Each row below holds a small network's activations on one input, seen along a few directions.
Each table varies a few parts of the input and shows all the possible inputs, shuffled.
Descriptions start from the smaller parts, as in this example, which fits no table here: one of 5 places around a ring, together with either a single point or one of 9 places along a line or (one of 2 separate values, together with one of 6 places along a line).
Shared parts are said once, and a part with two or three values counts as separate values.
In the rows, 128 means zero.

Other details of the inputs shift rows strongly along two fixed directions, in all tables alike. That doesn't count.

Rows:
r1: [134 129 118 113  94 144 137 137 141 142 140 121 141]
r2: [141 168 156 107 134 111 104 151 143 137 145 123 117]
r3: [127  88 105 124  77 161 160 119 121 132 124 116 152]
r4: [126 112  88 124 109 144 134 138 104 143 113 130 170]
r5: [ 93  75  94 121 128 151 177 101 119 103  97 123 122]
r6: [141 136 120 126 116 118 114 145 128 150 126 129 136]
r7: [ 73 139 153 110 247  62 140  81 145  83  96 156   9]
r8: [122 144 183 136 143  97 121 127 162  93 151 134 101]
r9: [138 138 101 117 112 164 117 133 137 136 153 121 157]
r10: [149 173 165 142 126 143  82 140 160 112 181 128 160]
r11: [139 109 108 178 124 138 127 128 101 145  95 131 150]
r12: [111 161 132  94 178 112 116 116 154 109 141 136  93]
r13: [134  98 108 112  84 147 150 132 103 143 135 123 153]
r14: [133  84  71 152  99 143 135 134  72 152  93 138 185]
r15: [145 171 166 125 131 110 105 146 139 143 142 121 113]
r16: [156 164 188 133 104 126  97 152 152 117 179 121 150]
r17: [125 122 107 115 112 178 132 123 143 124 147 113 147]
r18: [152 105 118 178 104 128 130 128  99 153 104 124 143]
r19: [136 136 119 112 104 130 125 146 129 151 136 122 145]
r20: [145 146 105 125 135 139  98 137 126 144 138 136 149]
r21: [138 153 154  94 101 156 130 139 166 122 163 101 125]
r22: [ 65  63  99 107 178  97 195  76 108  85  75 148  70]
r23: [108  65  82 161 134 116 159 107  62 139  68 147 137]
r24: [131 128 144 156 115 136 117 137 131 109 142 135 163]
r25: [154 165 172 145 133 117 106 144 145 138 139 116 110]
r26: [149 174 151 151 159 135  89 135 157 136 142 125 116]
r27: [103  80 113 103 133 101 163 111  82 125 105 139 108]
r28: [116 158 163 123 172  81 124 122 153 121 116 128  63]
Description of these inputs: one of 4 places along a line, together with either a single point or one of 6 places along a line.
Changing only the place on the line of 4 turns r15 into r7. The same change can be made to r13. Which row results?
Answer: r9
Which other rows does r11 become when the place on the line of 6 takes its other values? List them by row number.
Answer: r4, r5, r14, r22, r23
List by row number the other rows that have the place on the line of 4 in common with r18.
Answer: r1, r3, r6, r8, r19, r28

Rows:
r29: [112  57 106 160 136 119 153  92  74 110 100 151 130]
r30: [ 72 153 169  59 207  80 156 103 193  69 121 125  23]
r31: [190 152 113 172  43 199  85 171 122 179 166 104 231]
r32: [ 96  59  89 135 150 126 166  85  82 106  94 148 117]
r33: [154 102 110 144  89 133 126 138  75 166 121 129 161]
r34: [ 93  96 108 114 169 121 164  92 127 102  99 131  78]
r35: [169 174 158 159  98 155  85 157 157 145 166 112 164]
r36: [145 121  62 148  94 161 113 148  93 176 109 131 190]
r37: [116  67  75 115 117 124 162 109  70 153  95 139 121]
r38: [ 91  59  75 120 151 133 171  83  87 106  92 147 113]
r39: [193 220 154 165  96 150  44 193 160 176 167 115 198]
r40: [133 182 168 121 160 129  95 131 176 108 163 127 110]
r41: [156 167 134 139 104 169 101 150 155 146 157 108 161]
r42: [107 174 179  97 174 101 135 119 193  97 134 115  54]
r43: [ 92  97 107  90 152 115 160 102 127  99 119 138 100]
r44: [140  79  84 136  89 137 144 128  62 168 107 132 159]
r45: [112 178 167  87 163 113 116 130 185  97 162 124  92]
r46: [129  63 111 164  94 124 160 115  81 132  99 136 145]
r47: [ 84 158 180  76 195  84 149 111 186  75 128 126  39]
r48: [116  59 112 148 103 117 165 116  77 120 101 142 144]
r49: [130  93  72 160 118 134 131 129  74 161  87 143 167]
r50: [111 101 137 133 136 109 160 108 122 111 105 129  95]
r51: [102  97 129 117 144 106 150 106 113 100 123 141 109]
r52: [179 223 150 150 113 149  51 184 167 170 162 115 178]
r53: [107 170 186  94 168  97 129 129 182  90 143 122  70]
r54: [140 101  88 130  68 168 144 137 113 156 122 114 175]
r55: [168 198 184 130 126 110  80 164 159 148 165 117 122]
r56: [147 184 178 121 125 122  91 153 175 119 177 123 136]
What do these inputs look like to the network?
Answer: one of 4 places along a line, together with either one of 2 separate values or one of 5 places around a ring
Changing only the place on the line of 4 turns r40 into r32. The same change can be made to r53. Which row results?
Answer: r47
Which other rows does r36 become when the choice among 2 separate values takes its other values? List them by row number.
Answer: r37

Rows:
r57: [125 101  95 112 118 136 147 124 100 127 111 132 148]
r58: [111 120 139 118 129 122 137 121 133 116 140 137 118]
r59: [121 144 120 104 128 122 139 132 145 133 119 126 114]
r60: [131  89 117 140 116 131 147 123 102 122 115 133 148]
r61: [165 171 147 141 116 119  76 162 136 164 147 121 154]
r62: [122 120 141 131 133 118 132 125 140 113 125 125 112]
r63: [141 101 116 163 117 102 125 120  84 139 112 143 146]
r64: [111 126 136 112 136 120 135 123 135 105 135 130 125]
r65: [123 145 170 119 164 110 130 117 161  93 134 125  86]
r66: [126 162 151  98 156 123 114 130 165 112 155 120 100]
r67: [122  93  99 123 111 137 143 128 105 135 109 132 136]
r68: [126  95 115 151 114 144 149 108 102 126 113 122 138]
r69: [123 125 138 132 129 116 140 127 143 125 122 127 113]
r70: [115 150 119 103 142 131 134 123 143 125 128 113 117]
r71: [127 123 141 138 126 122 139 120 142 123 122 124 111]
r72: [112 128 137 119 131 116 134 128 142 109 122 126 116]
r73: [118 121 143 120 143 117 140 128 135 107 124 133 119]
r74: [117  98  93 111 115 138 144 119  99 125 122 131 148]
r75: [100 153 160  98 157 105 131 116 165  97 147 134  87]
r76: [124 116 143 132 135 129 135 117 130 107 135 128 117]
r77: [151 145 136 145 124 125  96 150 112 164 123 129 146]
r78: [109  70  97 125 135 117 159 105  96 120  93 137 106]
r79: [136 175 151 114 145 140 113 127 168 127 148 107 105]
r80: [116 129 139 114 142 116 139 126 137 104 123 131 122]
r81: [135  92 107 131 119 141 145 114 100 128 114 130 137]
r82: [102 146 167 109 167  98 132 125 169  94 128 128  74]
r83: [134 103 126 157 125 111 126 122  78 148  96 142 143]
r84: [120  99  92 117 109 135 145 125 105 131 107 129 140]
r85: [121 130 128 108 134 128 131 117 135 126 144 132 111]
r86: [115  93  99 116 110 139 146 117 100 136 128 139 138]
r87: [120 106  88 166 143 145 118 112 112 122 104 151 160]
r88: [152 149 138 161 109 143 101 151 104 157 125 130 161]
r89: [112 141 133 120 134 129 136 123 140 116 126 117 125]
r90: [155 138 139 153 110 112  99 140 107 155 128 132 159]
r91: [145 147 131 152 125 139 102 153 110 160 122 130 141]
r92: [126  92 105 129 111 143 145 107  99 135 128 135 133]
r93: [120 138 127 109 133 121 138 135 146 136 121 128 107]
r94: [178 195 139 159 102 158  73 181 144 169 165 117 173]
r95: [113 167 161 114 155 121 125 131 168 111 140 116 100]
r96: [119 117 140 125 139 122 134 122 132 108 137 130 118]
r97: [123 134 133 103 146 124 133 131 138 117 128 130 113]
r98: [110 143 163 112 158 108 131 115 160 102 148 133  85]
r99: [104 161 161 105 159  97 137 126 175 103 125 126  80]
r100: [118  88 114 133 112 134 145 124 102 121 124 135 151]
r101: [121  96 111 145 116 139 149 115 102 129 113 124 142]
r102: [177 196 101 159  97 195  51 173 169 172 168 119 221]
r103: [165 152 118 162 105 135  97 158 119 160 145 127 164]
r104: [131 130 134 121 132 131 125 121 142 123 128 121 106]
r105: [128  96  97 129 111 131 150 123 108 147 106 130 132]
r106: [117 101  93 124 119 144 149 122 103 141 113 121 140]
r107: [114 126 138 126 131 114 144 131 142 124 119 129 113]
r108: [131 132 132 109 145 125 130 127 137 119 130 126 114]
r109: [138 106 113 168 122 110 131 121  86 133 110 144 140]
r110: [118  92 100 116 117 138 144 122  99 128 123 133 142]
r111: [181 190 143 168  88 158  75 175 134 164 161 120 188]
r112: [126 141 123 116 139 136 130 125 139 133 132 113 118]
r113: [121 115 142 131 129 129 137 111 130 115 139 133 112]
r114: [113  99  93 109 109 138 147 113 100 132 126 138 141]
r115: [127 121 144 137 128 125 130 120 140 112 126 122 112]
r116: [174 172 136 149 106 124  77 164 138 162 158 120 163]
r117: [130 158 154 106 153 128 117 123 161 111 153 119  98]
r118: [133 133 129 122 126 129 134 123 143 136 124 123 109]
Changing only one part turns r94 into r111. The same change can be made to r77. Which row results?
Answer: r83
Changing only one part turns r64 into r74. The same change can be made to r72. Which row results?
Answer: r84
What do these inputs look like to the network?
Answer: one of 2 separate values, together with either a single point or one of 6 places around a ring or (one of 4 places along a line, together with either a single point or one of 5 places along a line)
Which other rows does r114 become when the choice among 2 separate values takes its other values? List them by row number.
Answer: r75
Which other rows does r62 become when the choice among 2 separate values takes its other values? List them by row number.
Answer: r78
Start at r86 and move only the place on the line of 5, one step at a time. The first step leads to r110. Which rows follow, in order?
Answer: r97, r67, r93
Start at r76 and move only the place on the line of 4, one step at a time. The first step leads to r96. Which rows follow, in order?
Answer: r100, r64
